[ 2.28  0.15 -2.20  7.19] ==> 0.15

[[-4.99  4.47 -7.07 -4.19 -2.87  3.58]
 [-7.04  5.87 -5.42 -6.29 -5.37  3.64]] ==> -7.04

[ 6.88  2.86 -1.33  0.15 -2.66 -3.21] ==> -2.66

[[ 2.79 -0.64  3.14 -0.88 -5.08  2.82 -2.18]
 [ 4.33 -0.55  1.12 -0.72 -7.37  7.60 -4.85]] ==> -5.08

[-6.35  7.89  2.92  6.26  1.09] ==> 1.09

[-7.35 -2.90 -3.73  1.96  2.70  0.33  3.31] ==> -3.73

[1.89 1.54 5.68 3.22 1.02 6.33] ==> 1.54

[[ 0.06 -1.91  6.25 -0.38  0.98 -1.82]
 [-0.19  1.43 -5.29  0.23 -0.89  1.40]] ==> -1.91

[[-4.30  2.89 -5.95  0.48 -4.60]
 [-3.42  6.55 -4.48  0.23 -5.68]
 [ 3.34 -1.63  6.42  1.61  3.11]] ==> -5.68
---
1.44	-2.64	2.10	-0.19	-1.83	-3.51	2.55
2.62	-1.83	2.03	-1.49	-2.42	-3.90	2.77
-1.83	-5.70	0.98	1.98	5.12	-1.97	-3.24
==> 5.12

0.03	6.11	7.16	2.92
2.89	3.36	-0.22	-3.66
-3.34	-3.59	0.28	4.32
==> -3.59

-2.66	-6.52	1.01	3.00	6.31
-1.03	-2.60	0.42	1.16	2.47
1.40	-0.91	1.11	-1.12	-1.35
==> 1.11

-0.26	0.37	0.86	-1.27	0.16
0.54	1.89	7.32	0.71	1.27
-0.15	0.41	6.30	0.99	1.17
==> 6.30

4.21	-3.46	3.51	-2.26	-3.86	-6.72
4.64	-2.09	2.76	-4.25	-4.03	-5.66
4.36	-2.45	2.92	-3.50	-3.99	-6.08
==> -3.50

6.45	-3.12	4.44	-0.41	0.32	-0.40
7.43	-3.72	5.08	-0.56	0.29	-0.55
-7.27	6.52	-4.37	2.63	1.56	2.62
==> 2.63
---
[[534 521 448 619 646 631 576 666 513 547 648 618 570 479 490 720]
 [597 553 714 601 586 576 707 533 681 562 566 441 591 663 670 475]
 [576 564 616 582 510 512 536 614 622 634 622 546 655 649 672 602]
 [684 623 830 868 463 752 659 290 482 461 568 567 407 661 658 390]
 [586 536 518 492 651 572 537 568 604 607 565 530 654 679 597 663]
 [653 765 759 897 395 900 579 439 261 202 564 696 477 495 692 491]
 [683 611 884 869 474 758 656 432 406 335 644 506 544 679 574 473]
 [438 289 233 184 829 240 504 800 845 979 568 536 677 532 591 726]
 [530 558 501 567 631 521 603 614 621 658 525 573 625 603 592 532]
 [683 766 701 836 438 946 561 478 271 258 485 692 459 555 574 453]
 [644 620 923 832 348 739 718 407 445 389 570 506 528 691 607 494]
 [571 516 555 544 675 554 508 628 595 577 573 506 578 638 509 536]] ans = 536

[[4563 5162 6252 4949 4868 5817 5177 5183 6094 5114 4896 4578 7057 4751
  5175 4886]
 [3874 4124 5940 4970 5422 5677 5871 5754 5168 4679 4463 4056 5676 5967
  5170 4509]
 [4284 4187 6144 4937 5330 5737 5539 5786 6062 4819 5048 4285 6445 4906
  5040 4863]
 [5738 3980 5846 4451 5063 5064 4317 5156 6854 5174 5769 5151 5889 3632
  4704 5494]
 [3864 4377 6515 4827 4888 5752 5647 5434 5350 4878 4055 3827 5580 6143
  5299 4627]
 [5592 5005 5554 5105 5311 5387 4899 5271 6590 5116 6018 5288 7547 3405
  4926 5335]
 [4337 4665 5481 5451 6112 6008 6341 5998 5457 4467 5451 4600 8580 4999
  5085 4740]
 [3020 4341 6323 5079 5622 6343 6129 6230 5720 4551 4503 3685 7823 5766
  5290 4395]
 [4639 4178 6070 4779 5136 5671 5212 5485 6112 4912 5057 4475 6493 4730
  5000 4952]
 [4531 4006 5860 4970 5462 5628 5602 5800 5985 4713 5265 4635 6528 4885
  4955 4832]
 [4652 3031 5902 4237 4540 4883 4497 5013 5786 5162 4404 4495 2915 5409
  4929 5100]
 [6126 3651 5545 4479 5033 4691 4211 5109 6862 5242 5695 5274 5285 3539
  4603 5518]] ans = 5518

[[ -7 -12 -16 -18 -17 -18 -16 -14 -13  -1   7  15  19  20]
 [ -7 -17 -17 -14   5  21   7   1   4 -20 -34   6  19  -9]
 [ -7 -18 -16  -1  19   1   4 -14 -33  17   2   3  26 -38]
 [ -7 -17 -16   6  19  -2   4 -30  -8  21  -7  29 -25 -27]
 [ -7 -17 -15   9  14   1  -5 -35  17  -1  16   6 -39  14]
 [ -7 -13 -17 -18 -17 -18 -16  -9   0  13  20  17  11   3]] ans = 3

[[-454 -329  787  -84 -383   67  -41  359 -351  608 -169]
 [-431 -302  746  -94 -357   87  -39  362 -327  584 -148]
 [-512 -257  732   -5 -304  -40   61  253 -277  544 -253]
 [-510 -257  732    0 -304  -40   69  252 -278  536 -249]
 [-606  469   66  590  452 -445  666 -348  458 -177 -492]
 [-431 -304  754  -92 -356   85  -47  363 -331  589 -149]
 [-759  541    7  646  536 -548  720 -411  544 -236 -633]
 [-449 -321  772  -86 -370   72  -43  365 -343  606 -161]
 [-520 -257  736  -13 -310  -41   68  254 -281  540 -262]
 [-699  492  111  641  470 -525  718 -412  483 -202 -588]
 [-582 -258  753  -10 -315  -58   56  265 -284  539 -307]
 [-650  461   60  580  458 -460  654 -348  468 -174 -527]] ans = -527

[[ 353 -273  427  373 -562  540 -492  393 -305]
 [  58 -222 -121   82  353 -214  261   74   -4]
 [ -26  334  209  -58 -431  326 -286  -45   54]
 [  58 -284 -179   90  495 -301  346   77   -2]
 [ 386 -315  445  408 -563  553 -506  428 -337]
 [ -62  173  -40  -72  134  -41   71  -86  100]] ans = 100
---
[5.98, -7.35, 6.20, 6.54] Answer: 5.98
[-2.09, -3.08, -4.33, -6.03, -7.18, -6.12] Answer: -2.09
[6.24, 5.67, 4.01, 6.42, 4.35, 4.60] Answer: 6.24
[-1.65, 4.37, -1.25, -7.16, -6.98] Answer: -1.65
[-6.95, -5.09, 5.76, -5.25, -5.66, 6.16, 5.43] Answer: -6.95
[-1.00, -5.97, -5.15, -5.49, -4.39, 0.11] Answer: -1.00
[5.48, -2.88, 2.47, 6.89, 1.22] Answer: 5.48
